Each row below holds a small network's activations on one input, seen along a few directions.
Each table varies a few parts of the input and shows all the possible inputs, shuffled.
A made-up example of a description, with smaller parts first: one of 6 places along a line, together with either a single point or (one of 2 separate values, together with one of 5 places around a ring) or one of 11 places around a ring.
Shared parts are said once, and a part with two or three values counts as separate values.
(in the rows, 128 means zero)

A family of inputs:
r1: [126 101  73 153 174  90 163 163  86 118 143 117 109 112 135  97 159  99
 155 166]
r2: [138  66  85 123 189 105 132 169  89 115 116 104  92 113 141  74 165  96
 193 179]
r3: [150 220 195  93 126 112 117 117 151 112 138 163 171 109 140 150  99 158
  44 122]
r4: [105  78 110 152  80 182 113 107 159 159 118 107 117 158 104 148 127 126
 172  95]
r5: [131 154 121 147 144 101 214 157  82 125 176 148 151 119 143 129 146 113
  74 156]
r6: [115  43 124 122  92 199  77 110 159 156  93  91  99 157 110 126 133 124
 211 105]
r7: [139 129 162  70 168 108  33 123 153  92  70 116 107 103 138  88 116 142
 179 140]
r8: [115 128 155 146  56 192 168 102 151 168 149 141 160 164 115 180 118 137
  89  88]
r9: [110 112 118 161  62 176 152  99 143 163 139 127 135 168 107 172 118 133
 114  83]
r10: [144 204 160 107 135  93 101 113 140 106 127 153 144 111 134 139  99 154
  71 118]
r11: [127 136  82 161 155  83 201 155  70 122 166 137 123 121 138 120 147 107
  98 155]
r12: [134 166 150 100 154  94  66 119 153  99 101 133 126 101 132 113 109 146
 135 129]
Changing only one part turns r11 into r1. The same change can be made to r10. Which row results?
Answer: r12
What is each input in this table made of?
Answer: one of 3 separate values, together with one of 4 places along a line
Change only the choice among 3 separate values in r5. List by row number the other rows that result.
Answer: r3, r8

A family of inputs:
r13: [125  65 109 110 154 132  74 134 131 118  84  97  87 127 127  89 140 117
 215 141]
r14: [138 140 105 143 153  96 187 153  81 123 160 139 131 120 141 121 144 113
  93 154]
r15: [116  71 149 127  68 215 110 107 167 168 116 108 129 163 110 152 127 130
 165  96]
r16: [150 232 189  94 155  78 139 132 129  96 144 172 173  94 151 135 107 151
  38 143]
r17: [118  35 102 139 117 181 135 140 128 156 116  96 108 150 119 115 158 103
 202 135]
r18: [107  93  76 174 119 129 175 135 103 144 147 119 115 142 119 131 146 108
 146 128]
r19: [138 180 154 128 106 127 165 119 124 133 154 156 158 135 132 159 113 141
  52 115]
r20: [132 129  96 132 167  88 111 142 116 110 123 121 108 108 131 105 133 121
 148 147]
r21: [150 191 139 109 198  51 160 167  84  86 153 151 144  81 158  96 138 122
  79 181]
r22: [123 103 153  99 108 162  45  98 170 129  80 109 110 136 118 124 111 145
 180 102]
r23: [107 130 123 160  70 162 151 102 144 155 144 131 141 157 109 169 115 136
 108  87]
r24: [132 169 142 121 121 117  85 107 159 119 116 136 134 121 121 141 103 149
 111 107]
What is each input in this table made of?
Answer: one of 2 separate values, together with one of 6 places around a ring
Changing only the choice among 2 separate values turns r23 into r18. The same change can be made to r19. Which row results?
Answer: r14
Change only the choice among 2 separate values in r24. List by row number the other rows that result.
Answer: r20
